B =
[[ 42 -14 -15  39 -12  56  37 -14  49   7 -14]
 [ 45 -13 -15  44  -9  65  41 -12  50   7 -10]]
B[0][0]: 42
B[1][5]: 65
B[1][0]: 45
B[1]: [45, -13, -15, 44, -9, 65, 41, -12, 50, 7, -10]
B[1][7]: -12
B[0][10]: -14
B[0][8]: 49
B[:, 0]: [42, 45]
B[1][2]: -15

a =
[[6 6 4 5 5 4 5 4 4 6 4 4]
 [6 6 4 3 5 4 3 0 4 7 4 4]
 [4 4 4 7 5 4 7 9 4 4 4 4]
 [4 4 4 5 4 4 5 5 4 4 4 4]
 [4 4 4 6 5 4 7 8 4 4 4 4]
 [3 3 4 6 4 4 6 7 4 3 4 4]
 [4 4 5 4 4 5 3 2 4 3 4 5]]
Rows and columns are counted from 0.
(0, 0) -> 6
(4, 4) -> 5
(3, 2) -> 4
(5, 9) -> 3
(2, 4) -> 5
(2, 9) -> 4
(0, 5) -> 4
(6, 4) -> 4
(0, 6) -> 5
(4, 3) -> 6
(4, 9) -> 4
(2, 8) -> 4
(6, 1) -> 4
(3, 3) -> 5
(6, 3) -> 4
(1, 2) -> 4
(2, 7) -> 9
(2, 0) -> 4
(2, 2) -> 4
(6, 0) -> 4
(3, 10) -> 4
(6, 10) -> 4
(6, 8) -> 4
(5, 5) -> 4
(6, 11) -> 5
(5, 11) -> 4
(3, 11) -> 4
(4, 2) -> 4
(2, 10) -> 4

arr = (-62, -73, -63, -47, 15)
arr[0]	-62
arr[4]	15
arr[3]	-47
arr[1]	-73

m =
[[615 649 410 419 420]
 [291 214 423 430 430]
 [458 373 389 393 394]
 [859 956 391 400 402]
 [543 487 386 390 391]
 [628 693 421 431 432]
 [624 618 392 398 399]
 [415 329 397 401 403]
 [446 453 430 439 440]
 [281 260 449 459 459]
 [857 894 367 373 374]
 [728 850 426 438 439]
 [354 323 431 439 440]
 [710 761 400 408 409]
 [535 563 422 431 432]
 [788 880 403 413 414]]
m[-16][-5] => 615
m[-9][-3] => 397
m[:, 4] => [420, 430, 394, 402, 391, 432, 399, 403, 440, 459, 374, 439, 440, 409, 432, 414]
m[-2][-5] => 535
m[:, -3] => [410, 423, 389, 391, 386, 421, 392, 397, 430, 449, 367, 426, 431, 400, 422, 403]
m[:, -5] => [615, 291, 458, 859, 543, 628, 624, 415, 446, 281, 857, 728, 354, 710, 535, 788]
m[7][-1] => 403
m[:, -4] => [649, 214, 373, 956, 487, 693, 618, 329, 453, 260, 894, 850, 323, 761, 563, 880]
m[8][0] => 446
m[:, 3] => [419, 430, 393, 400, 390, 431, 398, 401, 439, 459, 373, 438, 439, 408, 431, 413]
m[-11][2] => 421
m[-2][-2] => 431
m[-12][0] => 543
m[11][-5] => 728
m[-10][-4] => 618
m[11][3] => 438
m[-5][-4] => 850
m[-9][3] => 401
m[13][2] => 400
m[12][0] => 354
m[-13][3] => 400
m[-3][0] => 710
m[2][3] => 393
m[-7][4] => 459
m[8][3] => 439
m[-13] => [859, 956, 391, 400, 402]
m[5] => [628, 693, 421, 431, 432]
m[14][-4] => 563

W = array([-748,  404,  175,  920,  583,  549])
W[0]: -748
W[2]: 175
W[1]: 404

grid = [[6, 4, 6, 4], [6, 4, 6, 4], [7, 4, 5, 4], [6, 4, 7, 4], [2, 7, 7, 4], [8, 4, 3, 4], [3, 8, 8, 4]]
Indices start at 0.
(0, 0) = 6
(0, 2) = 6
(2, 1) = 4
(3, 3) = 4
(0, 1) = 4
(3, 2) = 7
(6, 1) = 8
(6, 3) = 4
(4, 0) = 2
(2, 3) = 4
(5, 1) = 4
(4, 1) = 7
(2, 2) = 5

data =
[[-8.49, 140.32, -63.39, 158.45, -30.06],
 [132.97, 14.40, 8.12, -40.16, 81.98],
 [6.84, 83.93, -69.07, 116.47, 91.89],
 [117.18, -78.88, -1.15, -64.83, -24.52],
 [134.05, -250.07, 116.06, 55.90, 131.03],
 [214.31, -144.05, 206.80, 177.27, -21.97],
 [137.50, -15.37, 169.76, 15.18, 227.24],
 [94.85, -32.30, 177.44, 230.45, -39.94],
 [61.95, -6.39, 123.69, 31.06, -50.44],
 [162.86, -241.17, 72.57, 77.69, 130.48],
 [207.87, 54.13, 102.51, 23.61, 139.84],
 [94.37, -150.40, 175.80, 153.96, 75.03],
 [-131.35, 67.75, 50.26, -102.38, -18.81]]
Indices start at 0.
row 0 col 0 -> -8.49
row 4 col 1 -> -250.07
row 0 col 1 -> 140.32
row 5 col 1 -> -144.05
row 8 col 4 -> -50.44
row 4 col 0 -> 134.05
row 6 col 4 -> 227.24
row 9 col 0 -> 162.86
row 8 col 0 -> 61.95
row 7 col 1 -> -32.30
row 4 col 3 -> 55.90
row 7 col 4 -> -39.94
row 10 col 3 -> 23.61
row 9 col 1 -> -241.17
row 9 col 4 -> 130.48
row 4 col 2 -> 116.06
row 5 col 4 -> -21.97
row 10 col 4 -> 139.84
row 12 col 3 -> -102.38
row 6 col 3 -> 15.18
row 0 col 3 -> 158.45
row 2 col 4 -> 91.89
row 8 col 1 -> -6.39
row 11 col 4 -> 75.03
row 3 col 0 -> 117.18
row 0 col 2 -> -63.39
row 9 col 2 -> 72.57
row 0 col 4 -> -30.06
row 12 col 0 -> -131.35

A =
523,377,743,611,725,258,739,738,707,763,773,889,742,417
536,209,605,602,829,642,757,449,545,731,625,525,900,566
602,702,812,878,542,652,660,731,665,702,601,738,863,237
558,792,518,58,612,712,656,556,891,237,618,656,654,687
895,509,602,765,715,477,752,665,796,410,605,616,769,542
478,598,496,706,560,818,742,529,513,683,651,851,528,535
567,802,746,516,682,552,417,655,717,568,654,585,86,429
758,414,517,843,758,664,580,659,591,945,652,610,745,640
744,726,740,735,701,697,704,667,437,690,566,688,494,878
696,943,450,479,504,627,739,838,454,669,666,654,706,940
A[0, 0]	523
A[5, 9]	683
A[1, 6]	757
A[7, 7]	659
A[7, 0]	758
A[4, 0]	895
A[1, 7]	449
A[1, 10]	625
A[4]	[895, 509, 602, 765, 715, 477, 752, 665, 796, 410, 605, 616, 769, 542]
A[8, 0]	744
A[2, 10]	601
A[:, 3]	[611, 602, 878, 58, 765, 706, 516, 843, 735, 479]
A[3, 4]	612
A[5, 11]	851
A[2, 6]	660
A[3, 11]	656
A[:, 9]	[763, 731, 702, 237, 410, 683, 568, 945, 690, 669]
A[3, 12]	654
A[2, 3]	878
A[8]	[744, 726, 740, 735, 701, 697, 704, 667, 437, 690, 566, 688, 494, 878]
A[9, 12]	706
A[:, 8]	[707, 545, 665, 891, 796, 513, 717, 591, 437, 454]
A[9]	[696, 943, 450, 479, 504, 627, 739, 838, 454, 669, 666, 654, 706, 940]
A[3, 0]	558
A[4, 11]	616
A[9, 10]	666
A[2, 0]	602
A[0, 10]	773
A[9, 0]	696
A[2, 12]	863
A[5, 3]	706
A[7, 2]	517
A[1]	[536, 209, 605, 602, 829, 642, 757, 449, 545, 731, 625, 525, 900, 566]
A[4, 12]	769
A[:, 4]	[725, 829, 542, 612, 715, 560, 682, 758, 701, 504]
A[5, 10]	651
A[2, 2]	812
